Each row below holds a small network's activations on one input, seen along a few directions.
In each table, some parts of the input vary, and every possible input appears once, in random order.
Descriptions start from the smaller parts, as in this example, which fits no table here: one of 6 places along a line, together with either a single point or one of 9 places along a line or (one of 2 separate values, together with one of 5 places around a ring).
Shared parts are said once, and a part with two or three values counts as separate values.

Other details of the inputs shift rows strongly along two fixed directions, in all tables alike. That doesn't count.
To show where, the next rows are all for the same input, with only those details redrawn:
[ 28  14 -15  33  25  11 -10 -16  20  10  32  -2 -25  -3 -25]
[ -7 -18 -11  -1  10 -12   6  18   7 -34 -12   9  16  11   0]
[ 19   9  -8  22  15   4 -13  -8   9   4  20   0 -11   1 -20]
[  3   9  26  -6 -26  -9 -43   6 -33   9  -4   3  26   7 -13]
[ -7 -22 -19   2  18 -12  16  19  16 -41 -12  10  12  12   2]
[ -5 -16 -12   1  11 -11   6  16   8 -32 -10   9  13  11  -1]
[ -5  -1  21 -12 -24 -14 -33  14 -30  -5 -14   6  33  11  -6]

A family of inputs:
R1: [ 28  19 -12   4  15  35  13 -23  23  24  22 -19 -37  -8  -9]
R2: [ 28   2  -8  11  10  11 -18 -27   1  43   3   2 -10 -16 -24]
R3: [-25  -9  22  -4 -20  20 -35 -10 -28  33  -8   3  20   3   2]
R4: [  2  -2  44  -1 -35   2 -22   3 -25  10   4  12  10  -5   0]
R5: [ 29   6  -9   2  18  16  12 -25  12  33  26 -17 -23 -12 -21]
R6: [ -9  -1 -24   5 -10 -21  13  22   8 -26  -6  -1   4  10  19]
R7: [-18 -10  10 -14  15 -15  17  -4  26 -22  -8  10   2   6  24]
R8: [-22  -2 -24 -11   1   6  36   1  16 -41 -12   2   6   1  15]
R9: [-10 -16 -39  -1   7   7  24  11  35 -24 -12  16  16   4  23]
R10: [ 14  39 -13  26  11  20   5 -14   4   9  28 -17 -28 -19  -5]
R11: [ 33   6   2   7   5   5 -15 -29 -10  39   4  -3  -4  -3 -24]
R12: [ -2  16  39 -26 -39   8 -25  12 -25  14 -10 -22   8  -4  -6]
R13: [ 23   8   1  10  14   9   8 -11  17  23  29 -25 -29 -17 -29]
R14: [  1   6  21 -21 -28 -24 -17  11 -38  22  -2 -21   0  -9 -12]
R15: [ -7 -18 -36   6  22 -27  21  21   8 -40 -10   9  -5  11   8]
R16: [ 17   2  13  12  -9  26 -17 -23  -3  36  21  22 -14 -19  -2]
R17: [-15  -7 -19   2   6   7  34  12  24 -49  -8 -10   2  -4  16]
R18: [ 16  -4 -16  -4  18  16  10 -16  17  29  15  -9 -18 -21 -16]
R19: [-15   9  42 -16  -8 -24 -19  11 -17   3 -12   0  15  -1  24]
R20: [-12   0 -26   5   7 -11  28  28  17 -32  -9   7  12   8  21]
R21: [-10  -6 -21 -10   1  14  28  -3  10 -33 -12  -3  13   1  22]
R22: [ -2   0  30  -1 -35 -16 -19   9 -37   8   1  12  -2  -4   8]
R23: [-12   0  20 -41 -34  14 -18  10 -22  14 -27  -5  21  -7  10]
R24: [-14   1 -17  -9 -13  -7  14  10  13 -21 -10  13  21  16  12]
R25: [-24   7  29   5 -15   3 -25   6 -39  24  -4  -6  12   9  -1]
R26: [-34 -34  -5  11  17   5  25  13  18 -31 -11  -4   3  15   9]
R27: [-10 -17   0   5  10  -7  32  20   3 -27  -5  24  -5  -3  19]
R28: [ 11  21  -9  -4   7  23  15 -14  20  13  14 -13 -33  -6 -13]
R29: [-11   2  -5 -19   6   1  28  27   4 -21 -17 -12  -8  -3  11]
R30: [-15   3  42 -17 -24 -36 -28  10 -24   1 -13  -6   9   2  26]
R31: [ 30   9 -16  27  18 -13  -2 -14   2  25  14 -13 -37 -10 -26]
R32: [-10 -13 -26  -7  16 -11  16   5  10 -29 -11  22  11  16  -1]
R33: [ 32  13 -21  22  23  16 -10 -29   9  21  26   7 -15   4 -17]
R34: [  8   9  21  -6 -13 -20 -23   7 -39  25 -18  -2  15  -4 -17]
R35: [-19 -13 -29 -11   4  18  26   3  19 -32 -17   4  12 -10  25]
R36: [ -4   0  28  -9 -28   2  -9  -7 -22  11   2  26   7   0   1]
R37: [-19  -5  31  -7 -25  14 -32 -13 -38  29  -7  -2  25  16   2]
R38: [ 24  24 -15  36   6  17  -2 -12  33  13  35 -10 -21  -3 -11]
R39: [-11 -11 -22 -14   9  -9  39  26  17 -35 -16 -17 -24   1  15]
R40: [ -8  11   6  22   5  23 -13 -30  -2  33  24  -4 -19   7 -18]
R41: [ 30   2  -3  27  15  28  12 -31  17  21  35  16 -32  -9  -3]
R42: [-11  -2  19 -38 -24 -14  -1   5 -25  12 -13  -5  20   0 -13]
R43: [-14 -15  25  -8   9 -17   6   9  23 -26 -10  -2   6   2  24]
R44: [ 15   9   7  14  26  16 -13 -32  34  29  24   1 -26 -18  10]
R45: [  0 -32 -17   2  24 -17  32  14  23 -32 -23   0   4   3  -7]
R46: [ 15   7  15   7  20   6  -4 -29  24  17  18  -2 -15  -3  15]
R47: [ -7 -28 -39  -4  27   1  17   7  21 -28 -17  24  13   5  10]
R48: [-25   1  28   4 -30 -10 -34   4 -46  22  -5 -12   6  12   1]
R49: [-12 -13  -6 -20  13 -18  32  26  -2 -15 -13  -9   4  -6   0]
R50: [  3   1  17 -18 -20 -17 -19  -8 -29  21 -21   6  20   4 -21]
R51: [ 23  17 -23  19   4  19   3 -18  23  14  22   0  -6   5   2]
R52: [ 25  25 -22  33  33   5  -5 -10   7  16  29   3 -29  -5 -20]
R53: [ -9  24  12  -7 -39  -9 -20   5 -37  -2  -5 -18   6  -7   9]
R54: [ -6 -16  -7  -2   6 -12   2  17   3 -30 -12   9  18  12  -1]
Describe the family of inputs behind these rows. -> one of 6 places along a line, together with either one of 3 separate values or one of 6 places around a ring
Changing only the place on the line of 6 turns R16 into R4. The same change can be made to R35. Which row results? -> R17
Changing only the place on the line of 6 turns R6 into R51. The same change can be made to R22. Which row results? -> R41
List by row number the other rows that have the place on the line of 6 in common with R7. -> R8, R24, R28, R32, R36, R40, R42, R50
Start at R2 and move only the place on the line of 6, one step at a time. The first step leads to R11. Which rows follow, in order? -> R50, R45, R34, R31
Which other rows does R44 become when the choice among 3 separate values takes its other values? List them by row number. -> R3, R16

A family of inputs:
R55: [ -5  13  10 -14 -16  -3   2   4 -16  11  -3 -20  -8  -7   1]
R56: [  3   4  11  -2   3   6  -3  -6   6  14   5  -8 -12 -11   5]
R57: [ 20   1  -6  25  23  -3   2  -6  16   0  19   2 -20  -1 -18]
R58: [ -7  -1  29 -20 -17   3 -17  -9 -14  19  -7   2  14   0   6]
R59: [-27 -22  -5 -22   0  -5  39  26  10 -42 -23  -9   7   4  17]
R60: [ -4  17  25 -12 -27   4 -13   3 -11   4   2 -11   6  -3   7]
R61: [  7   4 -28  20  36  27  31 -24  50  -4  23  -2 -32  -5   7]
R62: [-13 -26 -14  -9  15 -34  25  27   4 -41 -26  13  14  10  11]
R63: [  6   5   1  12   1  -2  -8   3  -7   3   9  -7  -6   3 -19]
R64: [-20 -25 -20  -3  11 -16  15  24  12 -43 -24  13  23  14  19]
R65: [ -2 -22 -13 -27  -8 -21   1  22 -12 -25 -35  15  43  10  -5]
R66: [ 13  21   5  10  -8  -9 -24  -4 -25  27  12 -11  -9  -1 -23]
R67: [ -1   4  12   1 -14  -2 -30  -8 -16  11  -2  11  23  12  -3]
R68: [ 18   8 -39  32  38  -3  24  -6  35 -15  22   0 -33  -1  -6]
R69: [ -4  -2  10  -1 -21  -1 -22   3 -31  13  -6  10  17   5  -9]
R70: [ 25  14  15  21  -8   5 -37 -22 -19  40  23  11  -8  -5 -21]
R71: [  5   2  10  -1  -3  13   1 -10   1  14   9   5 -10  -9   5]
R72: [ -3   2   9   2 -11  -6 -26   6 -26  13  -6  -3  14   5 -10]
R73: [  8   6  -5  16  -4   6 -14  -8  -4   6  10  15   3   3  -3]
R74: [ 21  24   5  10   8   4   0 -17   8  28  24 -15 -36 -17  -8]
R75: [-11   4  19 -16 -18  12 -11  -9 -16  19  -5  -8   8   0   1]
R76: [ -4   4  22  -5 -23  -2 -39  -7 -36  28  -6   3  24  11 -16]
R77: [ 16  -3  -3  20  19   2 -12 -21   9  18  15  10  -8   4 -15]
R78: [-28 -19 -10 -19   3  -3  28  21  18 -40 -24   0  14   3  34]
R79: [-31 -26 -11 -21   5  -3  34  23  10 -36 -28  -7   9   2  24]
R80: [ -3  11  11  -5 -20  16  -6  -7  -7   9   4   4   3  -6  13]
R81: [ 12  13 -33  19  31  10  38 -10  44 -11  23 -14 -43 -11   8]
R82: [ 14  -1 -18  19  37  13  38  -8  47 -10  24  -9 -42 -12  -2]
R83: [  2   3   0   8  -2  -7  -7   8   0 -15   2   4   7   8  -3]
R84: [ -8   6  16 -12 -25  14  -7  -3 -22  16  -3  -3   5  -6   3]
R85: [ 20   9  -7 -15  -4  11   2  -8   5  14  -1  -7  -1 -11 -11]
R86: [-18 -27   5 -13  -2 -26  -4  23 -12 -24 -30  15  32  11  11]
Describe the family of inputs behind these rows. -> one of 2 separate values, together with either a single point or (one of 3 separate values, together with one of 5 places along a line)
Which other rows does R79 become when the choice among 2 separate values takes its other values? List them by row number. -> R72

A family of inputs:
R87: [  4  19  33  10 -30  -3 -56  -8 -43  37   8   6  14   0  -6]
R88: [-22 -17  29 -49 -28 -18  -1  21 -19 -10 -37   1  32  -1  23]
R89: [-34 -13  30 -38 -29 -11   4  28 -29 -22 -33 -10  27   3  17]
R90: [-13 -21 -14  -9  23   1  41   5  40 -39 -11  11  -4   1  32]
R91: [-16 -11 -31 -13  18   1  52  16  24 -39 -14 -13 -13  -5  17]
R92: [  5  31  46  -8 -35   2 -44 -12 -25  36  11  -6   4 -11   8]
R93: [ 15  31 -16  26  11  29   6 -24  24  22  36 -16 -41 -17  -1]
R94: [-20 -18  13 -36 -21 -23 -13  27 -29 -12 -40   5  46  13   4]
R95: [ 32  14 -19  34  22  22  -9 -30  26  18  33   1 -25  -5 -20]
R96: [ 35  10 -22  25  24  16  -3 -23  23  27  27  -9 -31 -12 -29]
R97: [-24 -28  17 -27 -24 -18 -11  18 -35 -11 -38  20  49  13  13]
R98: [ 24   7 -17  28  29  12  -1 -26  19  32  29  -6 -36  -6 -28]
R99: [-20 -16 -30  -9  15  13  47   7  32 -39 -13   2  -4   3  28]
R100: [-11 -16 -14  -7  20 -13  46  16  36 -41  -8  -2 -13   0  27]
R101: [ 28   6 -18  32  30  14  -2 -23  15  32  28  -2 -36 -11 -23]
R102: [ 30  24 -18  31  32   7  -3 -18  16  20  30 -14 -34  -8 -28]
R103: [ 18  15 -14  41  26  12  -8 -26  21  22  38   0 -34  -3 -17]
R104: [-22 -20 -15  -1  18   1  49  20  30 -42  -7  -8 -14   3  21]
R105: [-24 -20  19 -24 -22 -30 -10  28 -40 -20 -38   8  38  10  10]
R106: [-11 -28 -28  14  28 -17  36  19  22 -41 -10  10  -5  10  13]
R107: [-23 -15  30 -46 -30 -13   1  14 -18 -11 -35   8  38   1  27]
R108: [-14 -34 -30   1  30  -5  39   4  28 -31 -13  16   5  11   5]
R109: [-16 -20  13 -35 -29 -24  -9  29 -33 -15 -37  15  41   9   4]
R110: [  5  30  27 -18 -40  21 -30 -19 -33  47   5 -13   7 -12  -5]
R111: [ 34  15 -20  29  22  18   2 -26  18  25  34   7 -29  -9 -26]
R112: [-17 -32 -29   7  30  -5  32   5  29 -40 -10  18   4  17  12]
R113: [ 12  29  29   3 -28 -10 -49  -2 -37  34   8 -10  12   5 -18]
R114: [ 17  16  25  -6 -31   6 -46 -17 -33  40   4   0  21  -3 -21]
R115: [-17 -15  14 -31 -26 -27 -10  28 -31 -25 -37   1  42   9   4]
R116: [-28 -11  17 -24 -25 -25 -21  29 -28 -24 -34  11  51  17  17]
R117: [ 17  14  -4  20  19  37  12 -30  25  30  34 -12 -38 -15 -12]
R118: [  4  37  30  -9 -44   7 -32  -7 -35  37  10 -23  -3  -9  -3]
R119: [ 14  22  30   0 -35   3 -52 -11 -39  33   9  12  17   2 -15]
R120: [ 18  13  -5  17  20  32  11 -22  24  31  32 -20 -45 -18 -15]
R121: [-13 -26 -28   3  32 -17  38  14  21 -39 -12   3  -6   9   2]
R122: [-25 -25 -16  -3  20  15  44   9  34 -40 -10   5  -5   5  26]
R123: [  9  23  29  -1 -27   3 -57 -13 -35  35   5   2  22   7 -14]
R124: [-15 -26 -27   9  27 -18  37  16  26 -41  -8   6  -6  14   8]
R125: [-28 -11  12 -49 -36  -6   5  22 -26  -9 -38  -8  31   0  19]
R126: [ 13  21  26  -6 -25   3 -48 -14 -35  43   3  -1  22   2 -20]
R127: [ 17  28  30   3 -36 -11 -45   0 -41  31  12   0   7   0 -19]
R128: [ -4 -23 -31   6  22 -15  35  19  29 -45 -10   3   0   9   7]
R129: [ -2 -19 -31   2  26 -16  40  21  19 -44 -11   9  -5   3   1]
R130: [ 25   9 -16  42  28  20  -9 -30  18  23  34   8 -31  -3 -14]
R131: [ 11  22  -2  32  17  31   4 -22  26  21  39 -14 -43 -14  -4]
R132: [ 11  23  29   4 -34  -1 -55  -8 -33  32   8  -1  18  -2 -12]
R133: [ 29  22 -18  40  21  12  -6 -18  20  16  39   6 -33  -9 -17]
R134: [ -9 -17 -15 -13  26 -11  47  14  32 -40 -12  -5 -13  -6  21]
Changing only one part turns R114 into R132. The same change can be made to R108. Which row results? -> R103
Changing only one part turns R106 into R97. The same change can be made to R104. Which row results? -> R117
Describe the family of inputs behind these rows. -> one of 6 places around a ring, together with either one of 3 separate values or one of 5 places around a ring
List by row number the other rows that have the place on the ring of 6 in common with R123. -> R90, R95, R99, R112, R119, R122, R130
List by row number the other rows that have the place on the ring of 6 in common with R120. -> R88, R94, R96, R98, R101, R109, R125
Which other rows does R110 become when the choice among 3 separate values takes its other values? List them by row number. -> R107, R117
Which other rows does R134 become when the choice among 3 separate values takes its other values? List them by row number. -> R89, R91

A family of inputs:
R135: [-20 -24 -17 -30  18 -14  33  12  18 -17 -31  -2  10   2  24]
R136: [  6   6  -2  19  21  16  41 -10  47 -12  31  -6 -53 -17  19]
R137: [ 23 -12 -28   6  49  14  21 -21  52   1  13  -4 -17  -5 -20]
R138: [-32  -7 -31 -18   1   4  36  18   9 -33 -28 -14   8   4  24]
R139: [ 24  -1 -58  31  24  22  31 -10  26  -7  21  15 -23  -5 -16]
R140: [  9   7  16 -13 -35 -21 -26  15 -29 -11 -12  29  34   3  12]
R141: [ 17  25  -1   4 -12  29 -27 -18  -3  27  16 -22   0   0 -27]
R142: [-28 -24  -4  17  19 -21   5  21  14 -48  -9  23  15  21  27]
R143: [ -1  11  31 -23 -29 -13 -28  11 -10 -12 -15  -3  40   7  10]
R144: [-31   0  33 -30 -43  17   5  12 -36   4 -15  -9  12  -3  13]
R145: [-39 -34 -24  17  13   0  17  19   4 -37 -17  13  19  25  10]
R146: [  8  -5  19  28  13   2 -39 -30 -16  40  16  11  -3  10 -21]
R147: [ 31  28   7  19   3 -40 -18  18 -34  23  18 -37 -35  -9 -52]
R148: [ 14  44  13   5 -12   0 -23 -17  -1  25  23 -19 -19 -13  11]
R149: [ 12   2  35  -5  -5  22  -7 -23  -7  47  15  -9 -26 -23  -5]
R150: [  8 -17  11 -26 -23 -18 -20   1 -34  11 -26  34  39   3  -7]
Describe the family of inputs behind these rows. -> either a single point or (one of 3 separate values, together with one of 5 places along a line)
Which other rows does R149 become when the choice among 3 separate values takes its other values? List them by row number. -> R136, R144

A family of inputs:
R151: [ -4 -25 -28  -4  23 -17  38  16  21 -38 -15  10   1   5   7]
R152: [-24  -8  19 -26 -37 -10 -25  15 -38  -6 -31  12  49  13  12]
R153: [-10   1  11 -22 -19   4   1   7  -7  -7 -13  -5  15  -2  11]
R154: [ -2   2  18  -8 -21 -11 -20   8 -32  12  -8  -2  13   2 -11]
R155: [-16 -17  -6   4   8 -10  10  15  11 -31 -10  13  11   9  20]
R156: [-10 -18 -13  -7   5   1  14   8  12 -25 -14  13  18   8  10]
R157: [ -8  -9  -3 -16 -12 -11   1  17  -9 -18 -20   3  23   8   2]
R158: [ 29  11 -17  33  30  19   3 -30  28  24  34   6 -36  -9 -15]
R159: [ 10  11  20  11 -12  10 -31 -17 -20  34  15   2  -2  -1 -16]
R160: [ 11   0 -19   9  26  13  30 -11  33  -3  14  -4 -30 -13   5]
R161: [ -1 -12  -6  -3  13 -15   8   9   4 -10 -10  -2   2   3  -5]
R162: [-12  -4 -19  -6   8   7  29   5  16 -19  -5  -4  -4   0  13]
R163: [ -6   7  11 -13 -29 -10 -25  10 -34   7 -14  -2  24   7  -5]
R164: [ 19  11 -16  21  34  19  19 -23  36  19  30 -16 -45 -14 -10]
R165: [  0  18  15   5 -10   3  -8  -3  -1   8  12 -10 -12  -5   8]
R166: [ 19  13  11  17   7  10 -25 -25  -2  36  21  -1 -13  -4 -18]
R167: [ -8 -12 -18   8  18 -17  23  20  17 -38  -6   3  -4   7   9]
R168: [ 13  33  40  -1 -32  16 -41 -21 -34  55  21 -17 -12 -13 -17]
Changing only one part turns R151 into R160. The same change can be made to R161. Which row results? -> R164
Describe the family of inputs behind these rows. -> one of 3 separate values, together with either a single point or one of 5 places around a ring
Which other rows does R163 become when the choice among 3 separate values takes its other values? List them by row number. -> R152, R162
Which other rows does R157 become when the choice among 3 separate values takes its other values? List them by row number. -> R153, R156
